Small tables with named rows and columns. After each table, cells are looked up by row and column.

kemol:
,daran,pesiz,zovig,guz,vof
ponugi,72.4,69.8,47.2,61.0,54.1
sevivo,43.0,49.7,34.3,63.3,43.6
dos,48.2,69.3,46.6,43.1,12.1
luv,66.6,37.2,55.3,39.6,36.0
retepu,56.8,47.8,65.4,60.1,52.0
zuko,42.1,78.5,63.4,10.9,38.6
mutonu,60.8,82.5,50.7,45.8,79.7
dal,57.6,25.6,51.1,53.8,63.7

What is the pesiz of luv in kemol? 37.2
What is the daran of sevivo in kemol? 43.0
What is the zovig of dal in kemol? 51.1
What is the vof of retepu in kemol? 52.0
What is the guz of dos in kemol? 43.1
What is the zovig of zuko in kemol? 63.4
What is the vof of luv in kemol? 36.0
What is the pesiz of dos in kemol? 69.3
What is the guz of luv in kemol? 39.6
What is the vof of dal in kemol? 63.7
What is the vof of dos in kemol? 12.1
What is the daran of dos in kemol? 48.2
What is the daran of retepu in kemol? 56.8
What is the vof of mutonu in kemol? 79.7
What is the vof of sevivo in kemol? 43.6
What is the guz of dal in kemol? 53.8
What is the pesiz of ponugi in kemol? 69.8
What is the daran of dal in kemol? 57.6
What is the pesiz of zuko in kemol? 78.5
What is the zovig of sevivo in kemol? 34.3
Which row has the largest vof? mutonu

lenev =
|  | dafufa | luv | sog | baz |
|---|---|---|---|---|
| vusotiv | -295 | 364 | 962 | -331 |
| rozaso | -337 | -294 | -308 | -317 |
| bofuv | -200 | -218 | -559 | -189 |
| buvulon | -477 | 613 | 401 | -293 |
| zos | -318 | -296 | -311 | -345 |
| muren | -274 | -304 | -299 | -292 |
| gaguvul | -163 | -395 | -298 | -228 |
| godug | -399 | -572 | -7 | -301 |

dafufa of gaguvul is -163
luv of gaguvul is -395
baz of gaguvul is -228
sog of bofuv is -559
dafufa of godug is -399
luv of zos is -296
sog of muren is -299
sog of gaguvul is -298
luv of rozaso is -294
dafufa of bofuv is -200
luv of vusotiv is 364
baz of bofuv is -189
sog of buvulon is 401
luv of bofuv is -218
sog of rozaso is -308
dafufa of rozaso is -337
sog of zos is -311
dafufa of muren is -274
sog of vusotiv is 962
dafufa of buvulon is -477

piriso
fields: rukune, patemas, libik, gogo, vabuto
fof: [134, 157, 139, 108, 102]
meti: [149, 96, 150, 206, 89]
tavoson: [126, 120, 128, 156, 93]
delut: [119, 125, 124, 168, 79]
lav: [132, 106, 142, 225, 64]
moz: [125, 142, 40, 104, 89]
tepam: [61, 186, 131, 151, 41]
kam: [128, 109, 141, 221, 64]
tikek: [125, 113, 138, 212, 65]
zibis: [137, 176, 140, 91, 99]
zud: [122, 113, 140, 222, 57]
fovogug: [155, 128, 95, 125, 96]
sipo: [145, 120, 39, 117, 93]
vep: [167, 106, 144, 187, 93]

What is the vabuto of kam in piriso? 64
What is the rukune of tavoson in piriso? 126
What is the gogo of kam in piriso? 221
What is the rukune of fovogug in piriso? 155
What is the rukune of vep in piriso? 167
What is the vabuto of lav in piriso? 64
What is the gogo of fovogug in piriso? 125
What is the rukune of meti in piriso? 149
What is the vabuto of tikek in piriso? 65
What is the gogo of vep in piriso? 187
What is the vabuto of zibis in piriso? 99
What is the rukune of kam in piriso? 128
What is the vabuto of fof in piriso? 102
What is the rukune of moz in piriso? 125
What is the gogo of delut in piriso? 168
What is the patemas of tikek in piriso? 113
What is the gogo of tikek in piriso? 212
Which row has the largest gogo? lav

